Each row below holds a small network's activations on one input, seen along a few directions.
Each table varies a few parts of the input and shows all the possible inputs, shuffled.
Descriptions start from the smaller parts, as in this example, which fits no table here: one of 5 places around a ring, together with either a single point or one of 11 places around a ring or (one of 3 separate values, together with one of 6 places along a line).
Shared parts are said once, and a part with two or three values counts as separate values.

Other details of the inputs shift rows strongly along three fixed directions, in all tables alike. That doesn't count.

Table:
row 1: [  7  -2 -23 -25 -30  20 -57  -6  16 -40 -22  18]
row 2: [ -3 -23  10  -1 -20  30 -58  55   2  36 -31  27]
row 3: [ 36  56 -38  26 -12 -44  -6 -25  24  28 -15 -36]
row 4: [-18   9  30  -8  22 -28  43  19 -29   6  -3 -24]
row 5: [-63 -25  41  -5  22  30  10  29 -34 -21  16  37]
row 6: [-32 -16  22 -16  -7   8   3 -19  -8 -46  -3   1]
row 7: [  1  40 -20  -5  17 -26  13 -14   3   8   4   3]
row 8: [-17  -6  22 -10  16 -24  57 -27 -24 -48   8   4]
row 9: [ 31  30 -17 -58  12 -59   7 -47  24 -25 -16 -33]
row 10: [ 15 -24 -16 -51 -13  52 -40 -28  36 -75   3  -6]
row 11: [-18 -15  -5 -29   8  26 -66   2  28 -29  -4  37]
row 12: [ 42  51 -38  25 -30 -39  -3 -34  19  43 -17 -22]
row 13: [-26 -21   2  17 -15  39 -53  27  20  45 -10  48]
row 14: [ -4  20  23 -22  12 -28  35 -38 -35 -77  18 -22]
row 15: [ 22  -3 -14 -19 -24  11 -58  30  14  26 -34  19]
row 16: [ 26  58 -42 -52  24 -50  11 -54  21 -42   5  -8]
row 17: [  3 -17  -3 -73  -1   9 -56   3  21 -53 -28  15]
row 18: [ 46  53 -59  14  -7 -50  17 -19  22  25 -22 -10]
row 19: [ 37  44 -26   5   6 -57  -8  -4  26  47 -25 -42]
row 20: [ 14 -16 -23 -26   2  56 -48  -7  47  -7  11  17]
row 21: [-37 -38  15   0 -28  42 -40  11  13 -15 -21  19]
row 22: [ 43  42 -49  22 -14 -48  16 -32  28  38 -21  -8]
row 23: [ 30  26  -6  -6  18  17  25 -22  20   6  31  -6]
row 24: [ -6 -43  -6  50 -57  40 -42  66  21  64  33   3]
row 25: [ 29   5 -36  59 -32 -25  26  38  22  78  40 -17]
row 26: [-28 -11  21 -17  10   9   1 -12  -7 -21  14  30]
row 27: [-46 -25  43  -1  20  27  -9  19 -31 -24  22  38]
row 28: [-12 -12   6 -14   1   4  14   2 -21 -50  -2  27]
row 29: [  8  15  33 -16  19 -35  29  -6 -34 -18   8 -17]
row 30: [ 18 -11  17 -24  38   0  47 -26 -41 -17  20 -42]
row 31: [-10 -33  24  20  35  21  69  -9 -63 -27  31 -16]
row 32: [  1   0 -15  28 -18  24 -66  30  23  51 -11  40]
row 33: [ -1 -26  -1 -41 -11   7 -56   6  36  -1 -34   9]
row 34: [ 70  36 -20 -31   7  -8  14 -31  37   8   4 -38]
row 35: [-43 -17  23 -38  30   6  -8 -10   0 -62  13  19]
row 36: [ 21  49 -35 -36  30 -52  -5 -53  36 -32   5 -16]
row 37: [-46 -15  34  63 -19  32   7  59 -39  44  -6  12]
row 38: [-17 -27  20 -24  10   7   4  -7 -14 -77   2  25]
row 39: [ -7   4  45  52   5 -15  28  48 -47  70   2 -12]
row 40: [-29 -22  23  32  31  30  53  10 -55  34  49 -14]
row 41: [ 52  24 -21  66 -13  19  31  18  15  79   5  -9]
row 42: [  6  -5   9  51   7  22  46  -6 -50  36  20 -39]
row 43: [ 19 -47 -16 -25  -7  50 -52  14  16  20 -11  -8]
row 44: [-35  -6  48  11   0  -3  50 -12 -51 -30  17  -8]
row 45: [ 15  35 -34  69 -12 -27  23  27   5  85 -26  -5]
row 46: [ 37  31 -52 -25  -3 -45   6 -24  52   5  58 -28]
row 47: [ -1  14  33 -17  25 -36  33  -2 -28 -18   6 -23]
row 48: [ 12 -54 -37 -32  -4  53 -40 -11  22 -48  -3   9]
row 49: [-19 -22  25  -5  50  24  51 -24 -54 -21  46 -11]
row 50: [ 36  42 -50  28 -12 -48  14 -28  36  49 -27 -12]
row 51: [ 23 -30   3  24 -28  64 -47  54  23  77 -14   4]
row 52: [-21   0  13 -37  26 -41  65 -51 -10 -81   6 -11]
row 53: [-21 -13  63 -12  14 -14  50   6 -58 -12  16   0]
row 54: [-24  11  22  27   7 -20  32  -3 -21  -9   6 -28]
row 55: [-13 -41  30 -24 -16  30 -44  26   1   3 -21  28]
row 56: [  0  30  10  29   0 -28  28 -11 -25  -2   9 -25]
row 57: [ 28  56 -40  45 -24 -29  -2   1  11  59 -24 -24]
row 58: [-11 -10  -2  54 -43  44 -49  55  -2  58 -26  24]
row 59: [-12 -24  20 -33  10   1   6 -17 -17 -90   6  24]
row 60: [  8 -11  13  14  11  17  58  -4 -15 -19  26 -12]
row 61: [ 32  62 -47 -18   9 -47   6 -35  17   5   0  -5]
row 62: [ 21  16  19  -9  13  13  55 -34 -14 -49  36 -37]
row 63: [ -7 -17  -9 -40 -12  16 -62 -20  30 -73 -19   6]
row 64: [ 47  42 -49  17 -18 -49  15 -35  26  33 -18  -6]
row 65: [-48 -31  47  35 -18  34   7  27 -37   8   4  17]
row 66: [ 15 -10 -28  16 -17   7 -52  11  37   8 -29  23]
row 67: [-18 -14 -16 -19  -5  20 -57  -5  45   8 -17  31]
row 68: [-51 -25  34  34 -13  32   1  42 -29   8  -7  10]
row 69: [ 10  -7 -37  17 -28  19 -47  27  29  28 -38  34]
row 70: [-42 -25  40  24  -3  30   1  24 -32  30  16  46]
row 71: [ 12 -11  -5  -6 -11   5 -67  29  30  32 -36   3]
row 72: [-25   6  45  46  12 -12  47  59 -55  68  -1 -12]
row 73: [  0 -29 -17 -45   3   8 -50 -19  38 -82 -23  25]
row 74: [-17 -20  20  68  -2  34  47  21 -58  54  30 -34]
row 75: [  6 -52  -2 -55 -25  16 -47  30  39 -24  32   1]
row 76: [-46  11  23  25  27 -10  43  20 -32  25  18   5]
row 77: [-12   7   8  12  21 -36  47 -12 -10 -28   2 -13]
row 78: [-20   7   5  19  15 -26  55   6 -21  -8  -4  -5]
row 79: [  3 -28   5 -73  -8   7 -56 -15  28 -48 -27  17]
row 80: [ 20  49 -39 -17  14 -50   4 -53  40  12  -3 -12]
Each input here is: one of 4 separate values, together with either a single point or one of 4 places along a line or (one of 3 separate values, together with one of 5 places along a line).
Changing only the choice among 4 separate values turns row 35 into row 77. The same change can be made to row 27. Which row results? -> row 38
Changing only the choice among 4 separate values turns row 50 into row 6. The same change can be made to row 22. Which row results? -> row 44
Changing only the choice among 4 separate values turns row 10 into row 60. The same change can be made to row 63. Which row results? -> row 73
A walk changes only the place on the line of 4. It starts at row 49 and steps to row 40. List the rest of the walk in order. -> row 20, row 23
Which other rows does row 72 become when the choice among 3 separate values takes its other values? List them by row number. -> row 9, row 71
Which other rows does row 43 become when the place on the line of 4 takes its other values? List them by row number. -> row 30, row 34, row 51
Which other rows does row 70 become when the choice among 4 separate values takes its other values? List them by row number. -> row 12, row 53, row 64
Which other rows does row 69 become when the choice among 4 separate values takes its other values? List them by row number. -> row 7, row 17, row 57

Table:
row 81: [ 23  24  33 -60  36 -62  33  14 -23  10   8 -53]
row 82: [ 32  25 -40  17 -13 -17  17 -12  25  24  24 -14]
row 83: [ -9  18  13  46 -14  -5 -15  28 -13  59 -29   4]
row 84: [-10  22  11 -16  30 -44  58 -29 -27 -32  -7  -9]
row 85: [-20 -46  30 -39  -7  36  13  -7 -28 -83  20   0]
row 86: [-21  35  16 -14  28 -50  44 -33 -30 -32  12 -13]
row 87: [-21  43  17  22  18 -43  47 -10 -25  21  15  -1]
row 88: [-37   5  41  59  -4 -17  47  42 -38  44  18  16]
row 89: [-11   9 -10 -18  -9   0 -40  -7  19  -8 -31  16]
row 90: [ 38  18 -44 -13  13 -12  12 -42  22 -14   8 -18]
row 91: [  3 -37  -8  22 -12  56 -33  19  14  25 -11  22]
row 92: [  5   4 -27 -11 -17 -20 -44   2  36  -8 -23  12]
row 93: [-15 -16  -4  10  -4  18 -38  26  17  24 -19  49]
row 94: [ 59 -16 -13 -98  10  -4 -43 -20  44 -10   8 -48]
row 95: [ 10  28 -21  28 -21 -39   0  10  14  45 -24 -11]
row 96: [-48 -65  49  22   7  75  19  44 -41 -10  34  44]
row 97: [  2 -14 -17 -26   3  30 -40 -24  25 -41  10   4]
row 98: [ 23  -8 -30  -7 -23  15 -24 -13  34 -11  -3  -8]
row 99: [-38 -29  28 -23  21   4   8   0 -26 -52  -1  30]
row 100: [ 20  16 -11  48 -15  17  -9   6  -4  56  -2 -18]
row 101: [ 30  13 -39   7 -14 -12   4 -18  26   3  13 -23]
row 102: [  0 -13 -15  13 -14  47 -36   7  16  21  -5   6]
row 103: [ -1  26  17  13  22 -41  53 -10 -36  -3 -14 -16]
row 104: [-13 -40  32  -5   8  47  14   3 -28 -41   8   9]
row 105: [  2  -9 -17 -30   2  34 -34 -18  32 -42  18  15]
row 106: [ -1   5   7  51 -29 -13 -14  42  -4  55 -28   2]
What do these inputs look like to the network? -> one of 2 separate values, together with either a single point or (one of 3 separate values, together with one of 4 places along a line)
Changing only the choice among 2 separate values turns row 102 into row 89. The same change can be made to row 91. Which row results? -> row 84
Which other rows does row 82 become when the place on the line of 4 takes its other values? List them by row number. -> row 85, row 98, row 101
Which other rows does row 88 become when the choice among 3 separate values takes its other values? List them by row number. -> row 87, row 93
